Each row below holds a small network's activations on one input, seen along a few directions.
Each table varies a few parts of the input and shows all the possible inputs, shuffled.
A made-up example of a description, with smaller parts first: one of 8 places around a ring, together with either a single point or (one of 2 separate values, together with one of 4 places along a line) or one of 11 places around a ring.
Shared parts are said once, and a part with two or three values counts as separate values.
In the rows, 128 means zero.

Other details of the inputs shift rows strongly along two fixed directions, in all tables alike. That doesn't count.

Rows:
x1: [203 180 193 129 137 167  73  98  60 223 135  91 144]
x2: [ 72 133 123 144 160 124 185 130  91  84 107 139 123]
x3: [196 157 154 133 108 210  78  85  61 218  90 112 146]
x4: [172  81  90 196  87 116  74 132 228  88 165 126 105]
x5: [169  66  97 159  57 113  77 138 207  80 167 118  76]
x6: [182  80 109 175 105  71  83 158 230 119 186 107 103]
x7: [203 187 192 133 124 165  75 114  68 234 117 120 150]
x8: [170  75  96 197  87 116  78 131 221  89 173 128  93]
x9: [ 75 141 112 140 167 137 181 135 109  85  99 142 144]
x10: [ 72 157 135  89 169  89 164 152 120 110 120 160 136]
x11: [ 77 119 135  84 160  93 195 149 115 123 123 130 149]
x12: [ 73 135 119 141 167 136 184 134 102  86 107 144 132]
x13: [ 77 133 139  83 151  94 181 153 110 113 129 161 160]
x14: [187 190 195 134 126 161  66 104  81 244 119 122 146]
x15: [180  47  99 166  53 109  92 126 205  83 175 127  94]
x16: [ 68 136 131  78 163  97 179 163 120 119 116 121 131]
x17: [177  80  86 166  79 117  72 129 230  83 156 130  93]
x18: [ 85 137 121  97 166  94 173 165  95 110 128 159 157]
x19: [ 58 146 102 100 136 134 175 133 121  93  92 137 137]
x20: [ 76 127 140  78 164  96 179 137 101 101 146 133 154]
x21: [ 75 118 104 119 158 137 182 135  91  91 108 149 136]
x22: [ 66 114 123 106 143 137 190 122 107  94 110 151 139]
x23: [188 161 161 121  83 203  91  70  80 225  90 111 152]
x24: [ 57 131 119 100 145 141 173 136 111  89 102 142 121]
x25: [ 76 133  87 119 149 131 184 132 100  94  97 143 152]
x26: [ 72 151 136  85 182  91 162 136 111  99 137 132 131]
x27: [ 62 138 119 111 160 132 174 121 117  91 100 150 116]
x28: [ 59 137 112  99 146 141 170 137 119  88  94 141 133]
x29: [187 182 191  92 102 170  64 116  78 237 113 118 139]
x30: [194 182 158 155 107 202  86  81  74 218  87 104 145]
x31: [ 85 140 131 119 184  91 190 161 111 116 121 123 142]
x32: [ 58 153 105 140 160 126 177 121 124 100  98 141 145]
x33: [ 55 136 126 144 162 120 176 119 104  94 109 141 120]
x34: [188 151 171 120  92 210  85  73  78 220  92 115 148]
x35: [180 167 179 129 102 193  74  66  70 217  91 111 104]
x36: [176  89  76 166  70 110  78 126 232  87 154 126  96]
x37: [199  67  96 148  96  80  73 157 194  91 210 111 115]
x38: [187 176 193  88 116 172  62 100  69 225 130  90 133]
x39: [186  80 106 145  96  72  81 155 230 114 178 110  90]
x40: [ 74 116 108 122 151 125 183 130  81  89 108 143 127]
x41: [180  88 114 171 109  75  66 146 216  97 210 109 107]
x42: [200  58  91 153  92  77  89 169 207 113 187 109 110]
Each input here is: one of 6 places around a ring, together with either one of 3 separate values or one of 4 places along a line.
The inputs of x25 and x36 match in every part but the place on the ring of 6. If x21 is changed in the same way as x25 into x36, which row does it become?
> x27
Which other rows does x38 become when the choice among 3 separate values takes its other values? List them by row number.
> x16, x29
Start at x30 and move only the place on the line of 4, one step at a time. The first step leads to x9. Which rows follow, in order?
> x12, x2
Start at x26 and move only the place on the ring of 6, one step at a time. The first step leads to x38. Which rows follow, in order?
> x20, x37, x1, x41
Which other rows does x26 become when the choice among 3 separate values takes its other values? List them by row number.
> x10, x39

Rows:
x43: [202  55  84 175  62 141  92 125 175 100 160 119 118]
x44: [156 207 169 129 133 178  78  99  89 206  92 130 144]
x45: [ 72 136 128 136 162 119 154 127 105  70 134 149 115]
x46: [ 89 119 117 150 180 102 183 138 110 100 130 116 132]
x47: [184 106 106 173  95  99  72 144 230 132 155 103  97]
x48: [ 73 100 106 113 126 143 179 119 105  75 107 141 116]
x49: [ 89 114  89 125 133 131 188 143 121  97  97 154 161]
x50: [155 169 192  64 114 162  89  98  78 216 114 112 129]
x51: [ 61 119 105  98 120 141 171 117 134  85  94 146 120]
x52: [172 191 167 150 139 174  93 105  68 209 104 135 164]
x53: [201  91 104 194 102  95  87 149 209 135 166 108 117]
x54: [ 72 120 130 135 170 106 173 129 115  94 126 117 102]
x55: [166 149 193  78 121 164  96 101  48 208 127 107 126]
x56: [ 81 140 123  68 148  87 163 165 138 113 127 142 146]
x57: [ 60 155 128 121 156 117 146 126 135  79 122 154 118]
x58: [184  86  81 151  51 136  78 133 219 115 135 128 111]
x59: [ 98 108 126  92 159  92 177 158  96  99 153 133 152]
x60: [172  96 121 166  90 106  69 124 222 122 162 100  77]
x61: [ 89 135 115 151 172 114 164 137  99  77 139 148 145]
x62: [182 165 176  92 125 151 107 125  64 231 118 119 171]
What do these inputs look like to the network?
> one of 4 separate values, together with one of 5 places around a ring
The inputs of x62 and x59 match in every part but the place on the ring of 5. If x52 is changed in the same way as x62 into x59, which row does it become?
> x61
Which other rows does x58 become when the choice among 4 separate values takes its other values? List them by row number.
> x44, x47, x56
Start at x58 and move only the place on the ring of 5, one step at a time. The first step leads to x51. Which rows follow, in order?
> x48, x43, x49

Rows:
x63: [246 108 140 175  91 122  38 135 155 166 186 105 119]
x64: [ 85 188 149 122 155 174 151  95  68 164  63 139 136]
x65: [220  92 142 121  44 145  38 119 181 168 158 111  95]
x66: [229  85 133 144  56 146  46 104 165 160 168  98 102]
x67: [ 68  70  60 111 127  75 188 168 190  19 150 155 137]
x68: [236  85 124 170  64 154  49 110 152 154 163  96 100]
x69: [ 97 159 154  83 141 161 165 105  52 169  84 140 155]
x70: [227 130 137 190  96 123  36 123 193 180 159  98 102]
x71: [102 155 153 109 155 172 166 109  36 161  85 133 146]
x72: [231 117 155 124  75 111  26 138 181 176 186 106 109]
x73: [ 95 154 162  83 148 163 163 103  49 167  90 135 147]
x74: [ 83 184 157 123 161 176 149  93  66 162  68 135 127]
x75: [220 119 112 181  62 165  36 103 192 157 134 111 104]
x76: [ 58  80  72 159 147  81 182 151 186   8 151 141 109]
x77: [ 77  86  91 120 161  35 173 185 186  28 187 151 132]
x78: [103 160 145 108 149 169 168 111  38 162  79 138 154]
x79: [ 70 101  87 165 173  48 170 176 190  20 176 149 126]
x80: [ 93 176 141 123 155 182 161  97  60 159  71 133 160]
x81: [110 169 169  88 175 125 161 126  60 188 109 121 162]
x82: [116 170 161 114 183 133 164 133  47 181 104 119 161]
x83: [ 91 167 149  53 133 164 154 117  72 167  79 133 153]
x84: [222  98 134 121  37 143  40 120 184 170 152 116 103]
x85: [ 89 170 159 128 160 178 161  94  53 160  78 134 142]
x86: [ 84 184 154 120 164 172 147  88  65 157  75 120 122]
x87: [ 75  70  52 137 135  84 190 174 176  14 145 153 136]
x88: [ 55  72  81  88 126  64 175 170 195  18 158 141 103]
x89: [234 116 140 196  93 125  46 124 181 178 169  97 117]
x90: [101 178 175  63 166 122 152 136  74 190 105 119 150]
x91: [ 64 115  85 160 174  48 159 175 202  23 166 150 111]
x92: [ 59  84  67 160 137  82 187 158 189  15 139 160 122]
The inputs of x66 and x86 match in every part but one. If x73 is changed in the same way as x66 into x86, which row does it become?
> x74
What do these inputs look like to the network?
> one of 5 places along a line, together with either one of 2 separate values or one of 4 places along a line
Which other rows does x87 become when the place on the line of 4 takes its other values? List them by row number.
> x68, x71, x78
Which other rows does x77 become when the choice among 2 separate values takes its other values? List them by row number.
> x81

Rows:
x93: [153  88  86 188 116  99 102 139 212  78 168 112  95]
x94: [245 136 167 164 105 119  34 131 147 207 179  94 123]
x95: [100  90 112 120 126 120 172 132 122  99 123 133 129]
x96: [ 53 170 141  92 152 138 159 119 109 114  93 150 125]
x97: [154  76  84 155  78  99 111 153 225  92 142 135 114]
x98: [215 139 157 111  92 117  53 137 162 202 160 109 132]
x99: [ 97 131 102 154 164 123 167 142 112  85 120 152 155]
x100: [ 72 145 129 149 169 113 152 123 125  81 127 145 112]
x101: [116 103 101 116 121 136 158 136 105  92 133 144 143]
x102: [ 70 133 130  91 156 141 182 118  80 111 101 119 123]
x103: [ 92 113 139  80 158  77 166 160 109 107 160 128 142]
x104: [ 71 160 134 139 183 137 194 120  72 137  86 135 151]
x105: [152 176 205  97 119 207  85  60  26 222  92 113 122]
x106: [186 172 150 118  94 195  86 102  85 210  89 130 157]
x107: [146  89  83 145  85 101  98 146 229  83 147 120  98]
The inputs of x106 and x101 match in every part but one. If x107 is changed in the same way as x106 into x101, which row does it become?
> x102
What do these inputs look like to the network?
> one of 3 separate values, together with either a single point or one of 4 places along a line
Which other rows does x97 become when the choice among 3 separate values takes its other values? List them by row number.
> x95, x104
